Each row below is a small network's average activation on inputs in which a field has the value named, seen along a few directions.
Values that are neighbours, or in one group, have similar rows; names and order tell nothing.
Strong random noise was added to every row along 8 fixed directions; ignore it. To show where, here is one row again and again, with new noise each time:
[-221  373  175  108  -84   73 -114  -93  191    0   63  213  287 -100
 -195   36  162  -85]
[ 144 -420 -366 -395 -135 -223   43  -52   35  138 -159  250   45   -1
 -190 -137  221  -47]
[ 327 -166 -188  114  213 -153   89  245 -264  339  183 -246 -363   98
  -98  -46   14  118]
[-119  -83 -306  205 -190   51  233  138  -27  597   52  335  354 -201
 -349 -533   59   61]
[ 182 -155  108 -453   -7 -768 -258   19 -322 -342  -57  -33  -45  511
  456  483  -34   78]
[  18 -268 -213  -85  375  160  167 -279  208  490 -371   80   53  -59
 -203  -37  -17  116]
[  67  146  131 -149  182   53 -198  -86  208 -473   45  -33   10 -157
   57  115  161 -128]
[ 228 -142 -252  132  327  -49 -151  -66   63 -332   44 -177  134 -475
 -283 -397  109 -270]
[  85 -113 -157  -35 -188 -129  -46  274 -178  604   16 -235 -310  159
 -149  -53  110  116]
[ 270  -76 -115 -100 -171 -475 -445  272 -255 -307  184 -458 -237  -49
  -76  -92  215 -238]


Field V:
v5: [ 111 -117 -164   84    1 -225 -136  201 -296   -4  195  -41   60 -146
   -9 -258   89 -143]
v1: [ -39 -157    1 -336 -151  352  368 -287  338 -124 -186  358  -82 -130
  -27   29   41  140]
v8: [ -65   82  109  123 -146   34  131  -14  -72 -263  218  101 -106    7
  -44  112   10   21]
v4: [  49 -194  -72  171  291  175  162   14  -38 -170   -5 -169 -165 -179
   64  -46 -379  -55]
v16: [-191  149   29 -182 -380  898   -6  244  377  545 -303 -525 -790  -60
 -108  148   38  162]
v15: [ -45 -305 -191 -264   52 -301    8 -210  -47  208 -351   89  101  183
   29  107  -14   61]
v9: [ -39 -242   46 -126 -180 -243   69  -74 -232  426 -201  -88 -339  342
    5  235 -155   11]
v12: [ 366 -501 -307 -502 -143  -99  172  509 -186 -249  258  137 -213   -7
  563 -269   19  189]
v13: [ 181 -401 -406   -8 -321   84  -40  158   -8 -590   10  155  252 -425
 -254 -607  188 -349]
v6: [ 208 -212  -37 -199  151 -201  204  146 -142 -513  239   -6   94   70
  565  -82  -69   22]
v2: [ -73  102  100    6  -19 -503 -126    5 -340 -250  203  212  407  254
  189  231 -129   36]
v11: [  62  -48 -224  334 -197 -130  410 -237   -8  594   99  623  185  395
 -531  -22  130  -98]
v7: [ 118 -583 -359   -8  487 -115   66 -313  -62  199 -689 -197   45   77
   -1 -232 -371   81]
v3: [  -1 -172  164 -501 -499  -12 -280  -21  127 -506 -248 -282 -240 -115
  274   10   77   23]
v10: [ 193   98   75 -312  -87  -44  282   88 -135 -173  436  516  -37  328
  248  361   92  182]
v14: [ -70  156   62 -156 -293 -225 -500 -231  251 -460  -85 -171  -46   37
 -193  233  345 -506]
V is arranged as a line.
Q: A walk along V starts at v10 and steps to its neighbour v2. Put v1, v8, v9, v6, v3 in the order it reaches them.
A: v6, v9, v8, v1, v3
Q: List every value one step from v16, in the order listed.
A: v4, v13
Q: List every value one step from v11, in the order listed.
A: v7, v14

Field J:
j6: [ -53 -267   11 -650 -555 -282 -394 -295  107 -230 -398 -201 -173   90
   22  231  191 -172]
j16: [ -99 -176 -150 -368   20  440  218  138  225  291 -141  325  122 -190
   96 -205   -2  275]
j12: [  96 -332 -108   14   -2  -78  165 -101  -97   -7  -70  -46  -46 -183
   -6 -281 -141   73]
j2: [-216  120   87  184 -234  -58 -408  -22 -127  538 -396 -521 -153  232
 -169  254 -181  -81]
j13: [-109    5   20   73  -61 -305   71  122 -209   77  134  116  280  200
  383   -1  -61  102]
j5: [ -40 -217 -339 -201 -298  376  190  -40  513 -283  -16  480  369 -328
 -105 -576  287 -163]
j4: [-162  182  127   32 -489 -314 -394  264 -170 -545   45 -305   90 -177
   89 -181  -48 -312]
j7: [-129  425  409  -43 -617 -170 -215  278 -136  226  225 -242 -536  397
   -8  467   53  -14]
j14: [ -26  149  239 -259   22  595  129  250  371  172  -21 -265 -518  238
  733  235   36  324]
j10: [-331  921  405  684   14  713 -184  -44  327 -329  296   33  191 -292
 -461  -33  120 -324]
j3: [ 263 -125  150 -106  322   98  338   26   32 -407  209  118 -541   83
  182  286  -33  159]
j15: [ 337 -123   12 -565 -234  -99  -12   -7   57 -340    9  258 -464  523
  107  448  335  -60]
j11: [-287  -24  130 -318  -64   87   45  162   75  346 -160   24  104  145
  512   43  -50  280]
j1: [-285  504  336   59 -698 -160 -752  691 -337  305  221 -897 -338  109
  133   47  149   57]
j9: [-379  233  245 -451  -98  289   37 -291  396  257 -203  557  233  171
   58  508  187  187]
j8: [ -96 -110  -26 -253  516   87  248 -488  217  -82 -320  637  662 -131
  111  115 -116  197]
J is arranged as a line.
Q: List every value one step from j9, in the order listed.
A: j11, j1
Q: List every value one step from j14, in the order listed.
A: j13, j5
Q: List every value one step from j4, in the order listed.
A: j2, j7
Q: List every value one step from j16, in the order listed.
A: j8
